-12	-37	-5	39	1	-3	-57	6	10	65	9	-15	18	10	18	-6	-10	16	-14	-8	-10	-6	-29	-29	10	18	-65	-11	-18	-9	41	-4	20	-3	-29	40	33	-9	-10	16	7	32	30	0	-10	0	-34	30	-8	-31	-64	2	-52	-14	-36 : K
48	3	6	4	24	7	-33	-23	-48	51	-15	-4	-20	18	23	29	2	39	59	-21	55	1	-20	-13	-3	24	-5	-37	-15	29	8	-20	-1	21	-21	-71	-65	1	65	-27	-11	-8	-37	22	41	31	-51	16	35	37	-29	8	20	-19	-49 : H
48	3	6	4	24	7	-33	-23	-48	51	-15	-4	-20	18	23	29	2	39	59	-21	55	1	-20	-13	-3	24	-5	-37	-15	29	8	-20	-1	21	-21	-71	-65	1	65	-27	-11	-8	-37	22	41	31	-51	-31	42	0	-86	-15	2	-26	-78 : Z
H? -> 48	3	6	4	24	7	-33	-23	-48	51	-15	-4	-20	18	23	29	2	39	59	-21	55	1	-20	-13	-3	24	-5	-37	-15	29	8	-20	-1	21	-21	-71	-65	1	65	-27	-11	-8	-37	22	41	31	-51	16	35	37	-29	8	20	-19	-49
q: 48	3	6	4	24	7	-33	-23	-48	51	-15	-4	-20	18	23	29	2	39	59	-21	55	1	-20	-13	-3	24	-5	-37	-15	29	8	-20	-1	21	-21	-71	-65	1	65	-27	-11	-8	-37	22	41	31	-51	16	35	37	-29	8	20	-19	-49 -> H
q: -12	-37	-5	39	1	-3	-57	6	10	65	9	-15	18	10	18	-6	-10	16	-14	-8	-10	-6	-29	-29	10	18	-65	-11	-18	-9	41	-4	20	-3	-29	40	33	-9	-10	16	7	32	30	0	-10	0	-34	30	-8	-31	-64	2	-52	-14	-36 -> K
K? -> -12	-37	-5	39	1	-3	-57	6	10	65	9	-15	18	10	18	-6	-10	16	-14	-8	-10	-6	-29	-29	10	18	-65	-11	-18	-9	41	-4	20	-3	-29	40	33	-9	-10	16	7	32	30	0	-10	0	-34	30	-8	-31	-64	2	-52	-14	-36
len: 48	3	6	4	24	7	-33	-23	-48	51	-15	-4	-20	18	23	29	2	39	59	-21	55	1	-20	-13	-3	24	-5	-37	-15	29	8	-20	-1	21	-21	-71	-65	1	65	-27	-11	-8	-37	22	41	31	-51	-31	42	0	-86 -> 51

